These are the activations of a small neural network, seen along a few directions. Each row is one input.
Each table varies a few parts of the input and shows all the possible inputs, shuffled.
Descriptions start from the smaller parts, as in this example, which fits no table here: one of 8 places around a ring, together with either a single point or one of 9 places along a line or (one of 2 separate values, together with one of 6 places along a line).
Shared parts are said once, and a part with two or three values counts as separate values.

Rows:
r1: [ 0.89 -0.63 -1.61  2.54 -2.43 -4.25 -1.62 -2.48  2.63  3.69 -1.01 -0.73]
r2: [ 6.69 -3.25  5.16  5.12  1.58 -0.06 -1.08 -3.77 -2.08 -4.93 -0.06 -5.31]
r3: [-2.89 -0.80 -0.66 -4.68  1.97  3.99 -1.41  4.22  1.17  1.09 -4.38 -0.79]
r4: [-0.27 -1.47 -0.94 -5.38  1.28 -4.73 -0.68  2.36 -0.56  4.63 -4.23 -0.02]
r5: [ 6.97 -3.35  5.87 -3.64  5.59  0.82  0.49  1.74 -3.77 -3.33 -2.13 -4.68]
r6: [-2.78  3.01 -3.17  1.69 -1.04  1.81  2.65 -0.79 -0.49 -1.90  3.63  3.77]
r7: [-2.82 -1.50 -1.14  3.01 -1.77  3.28 -3.62 -0.24  2.88  0.13 -0.25 -1.29]
r8: [-0.82 -0.38 -2.30  2.66 -3.19  1.35 -3.58 -0.16  1.89  0.70 -0.24 -1.80]
r9: [-1.12  0.81 -1.81 -4.72  1.29  1.92 -1.86  4.17  0.30  1.46 -4.29 -1.23]
r10: [-1.29  2.31 -2.15  2.00 -0.79 -4.32  4.53 -1.53 -0.10  1.19  3.40  4.14]
r11: [-2.87  3.04 -0.83  0.83 -1.85 -1.63  2.94 -1.30 -0.83  0.45  4.58  3.85]
r12: [-0.07  1.09 -0.20  1.63 -3.48 -0.87 -2.51 -2.07  2.77  2.93 -0.31 -1.50]
r13: [ 6.03 -1.21  5.12  2.47  2.55  0.18  4.50 -2.54 -3.59 -7.89  5.54  1.73]
r14: [-1.29  0.65  0.52 -5.77  0.65 -1.53 -1.81  3.02 -0.30  3.82 -3.52 -0.73]
r15: [-4.36  1.70 -1.88  2.24 -0.35  4.05  3.07 -0.64  0.07 -2.04  3.29  4.58]
Q: What is each input in this table made of?
A: one of 3 separate values, together with either a single point or one of 4 places along a line
Q: Changing only the choice among 3 separate values turns r2 into r13. The same change can be made to r12. Which row results?
A: r11
Q: Which other rows agree with r3 in the choice among 3 separate values? List them by row number.
A: r4, r5, r9, r14
Q: Change only the place on the line of 4 in r8. List by row number the other rows that result.
A: r1, r7, r12

Rows:
r16: [ 1.08 -1.05  0.68 -1.61  1.25 -0.89 -0.68  0.88 -0.33  0.63 -2.37 -1.62]
r17: [ 0.15 -0.03 -0.12 -0.30 -0.83  0.87 -1.85  0.37  0.31  0.30 -1.30 -1.75]
r18: [ 0.24  0.53  0.20 -2.50  1.32  1.26  0.45  1.91 -1.32 -0.79  0.01  0.23]
r19: [ 1.68 -0.60  0.57 -3.13  2.60 -0.26  0.72  1.77 -1.26 -0.09 -1.74  0.17]
r20: [ 0.39 -0.12 -0.45  0.37 -1.46  0.73 -2.78 -0.05  1.21  0.49 -1.66 -2.22]
r21: [-1.71  0.54  0.26 -1.08  1.17  1.14  2.08  0.77 -0.02 -0.30  1.14  2.67]
r22: [ 7.78 -2.58  6.34  6.05  2.28 -0.16  2.97 -5.03 -3.94 -8.64  5.70 -1.65]
r23: [-0.90  0.65 -2.43  2.49 -3.02 -1.32 -0.90 -1.09  1.52  1.29  0.98  0.42]
r24: [-0.01  0.39  0.31 -1.56  0.69  1.02 -0.37  1.47 -1.00 -0.30 -0.42 -0.52]
r25: [-1.57  1.60 -1.60  0.57 -0.79 -0.95  1.58 -0.24 -0.69  0.09  1.71  2.07]
r26: [-1.16 -0.59 -1.69  2.10 -1.38  0.52 -1.53 -0.74  1.99  0.88 -0.22 -0.19]
r27: [-1.85  0.14 -0.68  0.13  0.34  0.76  1.13  0.48 -0.13 -0.48  0.35  1.53]
r28: [-1.35  1.28 -1.84  1.23 -1.56 -0.95  0.83 -0.65 -0.12  0.61  1.39  1.52]
r29: [-0.26  0.21  1.23 -1.34 -0.02  0.92 -0.98  0.69 -0.06  0.54 -0.48 -0.84]
r30: [ 0.99 -1.12  1.47 -1.36  0.68 -0.85 -1.17  0.13  0.76  1.62 -2.32 -2.06]
r31: [-1.35  1.14 -1.12  1.44 -2.14 -1.11  0.01 -1.19  1.13  1.37  1.51  1.38]
r32: [-1.64 -0.15 -0.32  1.06 -0.65  0.66 -0.53 -0.65  1.68  0.94  0.30  0.70]
r33: [-1.38  1.88 -1.63 -0.29 -0.16 -0.72  2.48  0.22 -0.95 -0.45  2.07  2.76]
r34: [ 1.08 -0.82  1.64 -2.91  2.02 -0.62  0.10  0.99 -0.43  0.72 -1.65 -0.42]
r35: [ 1.48 -1.15  0.16 -0.09  0.01 -0.81 -1.95  0.00  1.18  1.56 -3.09 -3.06]
r36: [-1.69 -0.15 -0.97  0.75 -0.33  0.76  0.40 -0.05  0.46  0.02  0.08  0.87]
Q: What is each input in this table made of?
A: either a single point or (one of 4 places along a line, together with one of 5 places along a line)
Q: Change only the place on the line of 4 in r17. List by row number the other rows that result.
A: r30, r31, r32
Q: A walk changes only the place on the line of 5. It starts at r18 and steps to r24. List the rest of the walk in order.
A: r29, r17, r20
